These are the activations of a small neural network, seen along a few directions. Each row is one input.
Each table varies a few parts of the input and shows all the possible inputs, shuffled.
Descriptions start from the smaller parts, as in this example, which fits no table here: one of 4 places along a line, together with either a single point or one of 11 places around a ring or (one of 3 separate values, together with one of 5 places around a ring).
Shared parts are said once, and a part with two or three values counts as separate values.

Other details of the inputs shift rows strongly along two fixed directions, in all tables alike. That doesn't count.
These rows show it; all are for the same input, with only those details redrawn:
[ -8.2  39.2 -58.5  33.6 -21.5  36.4 -33.5  16.3  48.8 -13.7  29.1  19.1
  38.5  -6.2  27.0]
[ -9.3  18.7   4.1 -12.1  -9.3  -1.6 -34.2 -10.6  19.7  -8.3   3.2 -30.3
  21.9   3.5 -47.1]
[ -7.4  15.3 -12.4   1.0 -10.0   3.9 -18.2   1.9  24.4 -10.9   9.7  -5.6
  16.8  -2.4  -7.2]
[ 12.7  -4.5 -15.0  25.7   9.1  17.8  34.0  10.8  20.3  -6.2  13.0  54.7
  -5.3  -7.3  72.0]
[  0.7  24.1 -46.9  38.8 -10.1  27.0  -7.3  19.2  41.6 -11.8  27.3  41.7
  22.0  -5.6  60.5]
[ 23.0 -44.9  45.4  -5.8  33.6 -15.6  78.6  -5.8 -12.2  -1.0 -10.3  48.3
 -47.1  -2.5  56.9]
[-2.8  1.8  5.4 -6.3 -3.3 -4.9 -2.8 -4.4 12.6 -7.1  3.5 -5.2  4.7 -2.8
 -5.9]
[  9.4 -24.4  38.2 -16.0  17.0 -14.6  33.5 -13.8  -5.9  -3.3 -12.6   3.8
 -19.3  -0.9   0.2]

Table:
x1: [  0.7  -4.0  17.8 -10.6   3.6  -9.4   3.4  -8.5   8.0  -6.1  -3.2  -6.7
  -0.7   0.1 -13.2]
x2: [ 18.3 -20.4  17.2   0.7   3.0  12.1  41.5   6.2  -2.9   5.2 -10.8  26.5
 -25.1  10.0  50.8]
x3: [  9.2   2.0 -23.9  44.0  -1.3  18.5  29.9  33.2   6.0   9.4  17.8  37.6
   0.6  -2.7  49.8]
x4: [ -8.2  -9.2  12.6   5.5  -6.8   5.9  12.2   6.1  -2.8  11.5 -13.4  -1.7
  -9.2  14.8   1.4]
x5: [-22.3  31.2 -56.2 -20.5  -6.0   8.3 -94.9  -9.1  -6.4  14.7  -0.3 -60.7
  19.1   1.1 -58.2]
x6: [  2.2  21.6   0.1 -16.5 -35.0  13.2 -44.3  -0.8   8.3  -2.0  -6.8 -26.6
  19.9   2.0 -28.5]
x7: [ 41.3 -33.8  42.5  -6.0  15.5  -6.6  64.4   8.6 -30.2   0.2  -7.3  34.8
 -36.6 -12.4  47.1]
x8: [  4.2  28.4 -95.0  36.8  13.1  25.2 -43.3  30.4   0.1   8.8  33.0  15.5
  16.5 -21.8  56.2]
x9: [  4.5 -14.4 -19.4  -9.9  42.2 -15.4 -11.4 -23.3 -27.6  13.4  -9.3  -2.1
 -17.9 -14.7   2.2]
x10: [ -3.8  20.9   0.2 -14.8 -22.8  -1.4 -44.4  -9.9  13.6 -12.8   3.4 -18.9
  23.0  -9.4 -41.5]
x11: [-17.9 -17.8  10.6   8.0   3.1 -15.8  29.1 -12.4 -24.1  -1.2 -12.7  14.5
  -4.9   7.0  -1.4]
x12: [-19.9  -7.9  34.2 -18.5   1.6 -24.5 -11.1 -18.3  -6.1   2.3 -16.4 -36.5
   0.7   7.9 -74.1]
x13: [-18.8 -26.4  53.8 -30.1  -5.8 -31.7  20.0 -19.9 -46.8  17.5 -32.9 -32.1
 -19.8  23.8 -48.4]
x14: [ -8.3 -24.9  58.7 -25.4   6.0 -41.6  25.5 -14.2 -56.4   9.4 -21.9 -40.9
 -16.5  15.7 -64.5]
x15: [  0.5  29.5 -13.4  -1.7 -15.7  14.9 -26.8  18.2  17.7  -8.1  18.0 -29.3
  18.9   2.7 -33.9]
What do these inputs look like to the network?
> one of 3 separate values, together with either a single point or one of 4 places along a line
Change only the place on the line of 4 in x6. List by row number the other rows that result.
> x2, x4, x13
Change only the choice among 3 separate values in x8. List by row number the other rows that result.
> x5, x9
List by row number the other rows that have the choice among 3 separate values in common with x3.
> x7, x8, x14, x15

Table:
x16: [-11.1  31.1 -59.9  32.1 -21.8  32.2 -34.9  20.9  25.9   0.9  19.0  15.7
  28.1   0.8  30.2]
x17: [ -6.3  40.6 -53.7  16.1 -24.5  25.4 -55.9  12.1  29.4  -8.8  22.5  -4.5
  37.8  -8.9  -0.7]
x18: [  0.4   8.0  22.7  -9.5 -19.5   0.9  -2.4   0.3  22.6 -14.0   1.9 -11.7
  10.3   1.6 -19.9]
x19: [-17.4  35.9 -54.4  20.4 -24.3  21.9 -49.4   8.7  24.0  -4.4  17.3  -3.9
  37.0  -0.1  -1.9]
x20: [  6.6  -9.7   3.7   4.8   8.2  -0.3  18.1   6.6 -12.2   7.8  -1.7   9.1
 -12.9   1.9  15.6]
x21: [  0.0  -3.3 -12.0  11.2  10.3   4.4   7.8   3.1   5.5   1.9   3.8  14.3
  -3.9  -2.4  20.9]
x22: [  2.8  -0.3 -10.3   9.5   6.9   0.4   4.2   3.5  -1.3  -0.5   5.9  12.2
   0.0  -6.7  12.1]
x23: [ -0.1   0.6 -25.3  20.4   5.3  12.4   5.9   5.8  11.1   1.2   7.0  29.7
   1.0  -4.4  42.3]
x24: [  8.4  -8.0   7.4  -8.5  12.0  -1.6   7.7  -2.5  -0.6   1.1  -2.8  -1.6
 -12.6  -2.1   6.4]
x25: [ -3.5  -3.3  26.5 -36.1   3.3 -17.1 -21.7 -18.7  -7.0   0.1 -13.9 -42.8
  -6.0   2.6 -53.4]
x26: [ 15.7 -33.0  27.7  -2.5  25.5 -14.3  48.0  -9.5 -24.5   5.6 -12.2  29.9
 -29.0  -6.5  32.5]
x27: [-11.3  39.1 -44.0  40.2 -44.1  37.0 -22.7  30.6  46.6 -12.0  25.6  22.2
  41.5   4.1  27.0]
x28: [  3.2 -11.0  11.4  -4.8   7.6  -8.8  14.0  -6.8 -17.6   3.0  -6.6   4.5
  -8.4  -0.8   1.7]
x29: [  1.3  -5.1 -15.7  15.6   6.4   9.0  15.7   4.2   0.7   3.4   2.5  26.9
  -5.2   0.7  41.3]
x30: [ -7.4  10.6  -7.0  -4.4  -4.3  -4.3 -19.9  -1.1  -4.9  -1.2   3.4 -20.2
  10.3   0.6 -29.8]
x31: [ -0.6  -7.8  14.1 -10.0  10.2 -12.4   6.8  -5.5 -14.4   3.5  -5.0 -14.1
  -8.9   3.4 -18.7]
x32: [ 15.9 -34.7  48.6   6.0   9.5  -8.3  78.6   0.9  -7.3  -3.9 -10.4  43.0
 -27.3   5.7  48.4]
x33: [ -5.6  -2.1  24.6 -25.8  -1.7 -18.7 -16.1  -9.0 -21.9   4.3 -11.4 -41.7
  -3.4   5.5 -60.6]
x34: [-14.4   2.1  46.4 -26.5 -16.5 -20.8 -10.2 -14.3   9.8 -12.1  -9.9 -41.3
  10.6   8.9 -72.8]
x35: [ -1.0 -11.4  10.8  -6.1  12.2  -7.8  13.4  -5.0 -10.7   4.5  -6.7  -4.6
 -12.2   4.6  -3.3]
x36: [ 22.5 -35.3  20.0  10.0  21.6  -2.8  62.6   2.8 -29.1  10.8 -10.9  48.9
 -34.1  -3.4  64.7]
x37: [ -7.2  -5.8  21.9 -21.8   2.5 -13.7  -9.2  -8.2 -15.1   7.1 -13.0 -35.2
  -8.2   9.4 -45.5]
x38: [ -4.2  -5.9  14.3 -14.4  -2.4  -9.0  -6.9  -9.3 -15.4   6.0 -12.4 -18.0
  -5.0   6.0 -24.7]
x39: [ -0.5  10.0  -8.9  -8.7  -6.1   2.9 -25.0  -5.4   7.5  -3.0   0.8 -12.8
   8.5  -3.4 -12.0]
x40: [  4.5  -3.1  23.2 -27.9   5.5 -16.4 -11.8 -11.0 -12.0  -1.7  -7.0 -32.4
  -6.3  -3.1 -43.8]
x41: [ -4.1   4.2  -4.5  -0.6   5.0  -4.4 -10.0  -1.0   1.4   0.0   3.4 -10.6
   3.3  -2.0 -16.0]
x42: [  7.0  -7.9 -20.0  23.0   9.1  10.6  21.2   4.1   3.9   1.8   4.5  43.2
  -5.3  -7.1  57.9]
x43: [ 6.6  5.7 -7.5 -1.6  4.0  3.5 -7.9  3.5  5.7 -1.5  6.5 -4.2  0.2 -4.9
  2.0]
What do these inputs look like to the network?
> one of 4 places along a line, together with either a single point or one of 6 places around a ring
The inputs of x32 and x34 match in every part but the place on the line of 4. If x30 is changed in the same way as x32 into x34, which row does it become?
> x22
List by row number the other rows that have the place on the line of 4 in common with x25.
> x17, x18, x24, x39, x40, x43
List by row number the other rows that have the place on the line of 4 in common with x20.
> x16, x27, x33, x36, x37, x38
